These are the activations of a small neural network, seen along a few directions. Each row is one input.
In each table, some parts of the input vary, and every possible input appears once, in random order.
A made-up example of a description, with smaller parts first: one of 3 separate values, together with either a single point or one of 11 places around a ring or (one of 4 places along a line, together with one of 8 places around a ring).
Shared parts are said once, and a part with two or three values counts as separate values.

Other details of the inputs vary at random and push rows far along two fixed directions, the same in every table; ignore that.

A family of inputs:
row 1: [-28.4  11.1  23.2 -20.0   6.8  11.7  -4.5 -33.6 -15.0 -48.6  27.2  42.6]
row 2: [ 18.0  -8.9  12.4 -17.7  -6.8  -2.2  12.3 -24.2   7.6  17.9  -6.7 -10.5]
row 3: [-42.1   3.3   5.7 -19.1  44.1 -13.2  32.4 -17.9  79.3 -16.7  25.1  13.3]
row 4: [ 30.5 -12.6 -14.2  18.5 -33.6  30.3 -34.8  -1.5 -47.0   6.6 -18.7  -9.6]
row 5: [ -4.3  -5.1  -4.0 -30.6  -1.9 -15.2   1.3 -68.9  44.6 -15.2  23.2  22.6]
row 6: [ 18.7 -28.6  -6.3   5.1 -13.4  -7.3  38.7  50.2  32.4  60.3 -30.9 -83.5]
row 7: [  3.9  -5.6  -6.9  30.6  15.9  -6.4  12.9  93.2  35.7  62.3 -15.7 -48.7]
row 8: [-22.1   6.4   8.1   7.7  -5.5  -1.9 -23.7  -1.6 -46.9 -18.3   7.1  40.5]
row 9: [ 21.8  -4.1 -13.8   3.1 -36.0  12.4  -4.9 -12.5 -47.9  -3.8 -25.7  17.9]
row 10: [-19.0  10.2  -1.5   2.5   8.6  -9.9 -12.2 -25.3 -23.7 -29.6  32.7  67.9]
row 11: [-11.0 -28.4 -27.2 -27.0  28.1 -18.0  17.8 -54.0  76.4   0.3  28.3  -5.2]
row 12: [-47.9 -13.0  -6.9  -3.0  49.0 -26.1  18.1 -13.4  73.3  -8.1   8.6  34.3]
row 13: [-16.0   4.0  -2.3 -15.0  31.6 -15.5  25.9  18.9  52.6  11.8  33.4  -5.5]
row 14: [ 18.0 -20.8  -4.0   8.6   2.5 -13.1  12.1   6.6  29.5  48.0 -34.3 -18.1]
row 15: [ 11.8  28.6   6.9  17.3 -23.6  34.4 -27.9  58.9 -57.6  11.5 -22.5  -5.7]
row 16: [ -0.8  20.2  19.3  25.4 -17.2  35.8 -20.4  34.5 -43.8 -10.5 -21.4   8.1]
row 17: [ 20.6 -26.6  -8.2  30.0 -14.9 -10.7  -0.6  47.7  49.3  71.2 -42.4 -65.7]
row 18: [ 26.6  16.8  -7.5   1.6  13.7 -23.3 -19.9 -24.5 -25.9 -57.2 -16.9  24.3]
row 19: [  6.1  11.3  27.3  11.5 -22.8  15.6 -11.4  32.2 -60.6  -0.9  21.6  -8.4]
row 20: [ 27.6  19.9   7.6 -16.4   9.9 -18.4  -9.8 -29.5 -26.4 -63.3   1.3   2.9]
row 21: [ 23.0   2.3  -2.8   6.9 -37.1  31.9  -3.1 -11.8 -57.6   2.2  -6.2 -33.7]
row 22: [ -8.9 -21.2 -40.1  10.0  18.8 -16.8  24.3 -25.9  48.5  23.1  -9.0 -11.0]
row 23: [-32.6   8.9  16.7 -21.9   4.4  -7.7  -7.3 -33.4 -27.1 -37.9  38.1  41.8]
row 24: [  6.4  32.1  18.5  -7.9 -20.5  33.9 -15.4  35.7 -49.5  -5.1   3.9 -10.6]
Each input here is: one of 2 separate values, together with either a single point or one of 5 places around a ring or one of 6 places around a ring.
Q: Changing only the choice among 2 separate values turns row 16 into row 3. The same change can be made to row 18. Which row results?
A: row 20
Q: Which other rows does row 8 become when the place on the ring of 6 takes its other values? List them by row number.
A: row 7, row 10, row 12, row 15, row 16
Q: Which other rows does row 2 become when the place on the ring of 5 takes its other values? List them by row number.
A: row 5, row 6, row 11, row 21

A family of inputs:
row 25: [ -5.1  12.4  21.0  -2.0 -19.4  11.0   6.6  43.6 -11.4  22.0  13.2 -56.8]
row 26: [ -9.7 -13.1 -18.7 -15.6  12.4   7.9  13.7 -44.6  50.2  12.2  -1.1  10.0]
row 27: [ 14.1   9.7 -22.2 -11.2 -30.7  21.3 -16.5 -35.3 -22.3 -17.0  -0.8  26.4]
row 28: [  8.0  -9.4 -38.8  -2.1  21.9 -28.4  16.5 -32.2  38.2 -13.2   5.4   3.1]
row 29: [-16.9  20.1  18.6 -18.5  -6.4  22.5   5.9 -24.9 -28.1 -16.9  43.8  10.0]
row 30: [-11.0  -6.9   8.2  15.7  30.5 -28.4  35.5  59.0  63.7  44.5 -24.0 -29.2]
row 31: [ 26.1  15.3  -0.1 -19.8 -15.7  17.4 -16.8 -38.9 -21.6 -19.5 -13.7  24.6]
row 32: [-11.0   4.6   8.1  20.3  21.6 -13.1   3.8  23.8  29.6 -13.7  -5.6  -3.3]
row 33: [-14.6   1.2  -0.1  14.3 -10.3   4.7  -0.1  60.9 -16.1  27.1 -21.6 -19.1]
row 34: [-41.6  -5.5 -14.1  -5.5  31.8  -8.6  22.7  -4.2  30.9   7.9  11.8  33.8]
row 35: [-38.1   0.1  -0.9  -4.3  16.2 -19.2  19.4  -4.6  43.2  -4.3   4.7  30.9]
row 36: [  5.3 -11.3   6.0 -10.3 -30.5  -2.5 -18.2 -44.4 -33.7 -17.8  -0.1  18.1]
row 37: [-34.1  -4.4   4.6   7.7  22.6  -5.3  13.4  -8.6  47.5   1.6  19.1  31.9]
row 38: [  2.0   6.8  29.5 -12.7 -24.9  43.3  -2.9  10.0 -52.3 -11.6  27.0  -7.2]
row 39: [ -2.2  11.8  25.0  25.5 -30.6  38.9  -9.0  29.8 -65.4   5.1 -15.0  12.5]
row 40: [  9.7 -13.2  -7.3   2.6 -22.3   6.3  -5.1 -45.0 -42.6  -5.9  13.2  25.6]
row 41: [  8.5   5.3   7.6  34.2  11.7   4.3 -19.9  59.6  -6.5   6.2 -11.8 -31.0]
row 42: [  5.1  10.7  18.4  29.4 -21.8  41.0 -36.2  34.2 -60.4   7.0   5.1   9.4]
row 43: [ 23.0 -16.7 -20.0  23.4 -23.7  15.4   5.7  21.5 -13.3  44.6 -11.5 -34.1]
row 44: [ -7.1   2.3  18.6  27.5 -19.5   8.0  -9.5  56.5   0.5  20.8 -14.3 -21.0]
row 45: [ 10.9   9.6  25.5  25.5  -5.4   1.5  -5.3  58.7  -1.7  19.8 -18.3 -17.3]
row 46: [-25.3  16.3   7.9 -66.3  36.5 -19.2  18.6 -82.8  33.2 -70.8  67.3  77.5]
row 47: [  0.6 -39.1 -20.7  13.1   3.3 -38.0  26.2  24.0  57.7  56.0 -11.8 -55.7]
row 48: [-12.8  15.2   6.2   4.3  -8.9  11.7 -34.9  -2.1 -25.5 -23.8  20.7  41.9]
row 49: [  4.5  -6.5  10.0  -9.9 -21.9  24.3 -13.3 -51.6 -28.7 -10.1  -5.3  20.0]
row 50: [-17.1  16.0   9.8 -31.9  33.2 -25.7  29.6 -15.2  47.5  -5.9  39.5  -3.7]
row 51: [ 40.9  -4.5 -15.1  14.6 -18.0  -3.9   2.3  29.2 -11.5  34.2 -19.9 -33.7]
row 52: [  5.2  22.6  13.1   2.3   5.2   5.3 -30.7   0.1 -27.7 -24.8  16.7  45.6]
row 53: [  7.7 -27.9  -4.2   8.6  24.1 -24.8  21.3  17.7  68.0  32.0 -38.0 -70.5]
row 54: [ 14.3   4.9 -20.2  -4.4 -22.3  34.2  -8.9 -40.9 -26.3  -7.7   3.6  29.6]
row 55: [ 23.3  -3.9  12.9 -12.3 -16.4  -8.9 -13.9 -42.2 -35.9 -18.8  -4.1  21.8]
row 56: [-41.0  -3.2 -15.7 -10.3  29.3 -24.4  -3.7   1.2  35.6   1.5  19.7  26.2]
row 57: [ 14.6 -30.4  10.3  18.5 -21.9   7.8   1.3  11.6 -15.2  41.4 -20.4 -42.5]
row 58: [  3.8 -20.3 -23.8  -0.9  23.5 -40.1  17.6 -37.2  31.4 -13.7   5.3  -1.0]
row 59: [  1.2   6.4  14.2  30.3   2.8   2.2   7.3  55.3 -11.5   4.4 -31.9 -27.9]
row 60: [-20.4 -12.3 -13.3 -47.6  48.5 -47.8  24.5 -96.1  93.6 -25.0  16.8  51.4]
row 61: [ -0.5  19.8   3.0  11.8  -3.1  12.4 -13.9  26.2 -60.7 -28.7 -17.1  12.7]
row 62: [  3.4   8.5   6.8  12.3   3.8  -1.8   4.1  63.1 -18.3  26.1 -25.6 -15.4]
row 63: [  9.5 -17.3 -16.1 -10.9  17.3 -41.8  18.6 -35.3  32.9   5.1   8.9  11.8]
row 64: [ 12.3  15.9  25.6 -13.2 -10.8  24.0  -6.2  12.0 -48.6 -42.6  16.8 -16.5]
row 65: [ 10.5 -23.2  -2.3   4.5  10.8 -26.1   7.0 -15.7  18.0  -2.4 -16.1 -28.1]
row 66: [  8.4  -2.1 -36.7  -7.9  23.5 -12.2  13.8 -33.0  47.8 -15.5  -4.3   2.9]
row 67: [ -2.0  31.2  17.8 -16.0   0.7   8.9  -2.1 -17.6 -37.8 -47.7  30.3  -2.2]
row 68: [ 23.3 -13.5 -26.7   4.2  17.4 -16.6  26.7  30.4  71.9  53.2 -25.4 -48.0]
row 69: [-22.8   8.2   0.0   1.2   3.8  17.3 -23.2  -6.3 -42.2 -10.5  20.0  43.6]
row 70: [ 22.8 -11.9 -22.0  16.5 -32.1   2.5  -1.9  27.0  -9.3  35.3 -15.9 -37.4]
row 71: [-19.6 -13.2 -14.3  19.7  49.8 -31.8  11.3  62.9  54.5  31.5 -12.7 -46.7]
row 72: [  2.3  -3.9 -21.5 -14.4  24.3  -9.7   9.3 -38.8  50.6 -17.0 -13.2  -2.4]
row 73: [ 11.9   8.5  -4.7 -14.3 -34.8  27.8 -23.5 -33.6 -27.4 -15.3 -13.5  15.0]
row 74: [  8.7  11.9  31.5 -12.7 -41.7  37.0 -14.2  30.9 -60.9 -13.4  15.2 -23.3]
row 75: [ -4.9  20.4   4.9  -7.6   9.5  -2.0 -26.6   1.5 -40.3 -20.8  11.5  44.0]
row 76: [ 15.3  -1.8  14.3  -5.2 -43.2  21.3 -26.0 -19.6 -43.0  -5.5 -22.3  -6.1]
Q: Changing only one part turns row 70 into row 28. The same change can be made to row 36. Which row results?
A: row 65
Q: Changing only one part turns row 44 into row 37. The same change can be made to row 74. Which row results?
A: row 38
Q: Describe the family of inputs behind these rows.
A: one of 4 places along a line, together with either one of 2 separate values or one of 5 places around a ring or one of 6 places around a ring
Q: A walk changes only the place on the ring of 6. It starts at row 68 and steps to row 51. List the rest of the walk in order.
A: row 63, row 55, row 60, row 31
Q: Which other rows does row 39 become when the place on the line of 4 takes its other values? List them by row number.
A: row 30, row 35, row 59
Q: Which other rows does row 67 become when the place on the line of 4 takes its other values? List them by row number.
A: row 25, row 29, row 50
Q: A walk changes only the place on the ring of 5. It starts at row 59 and steps to row 61. List the rest of the walk in order.
A: row 71, row 41, row 32
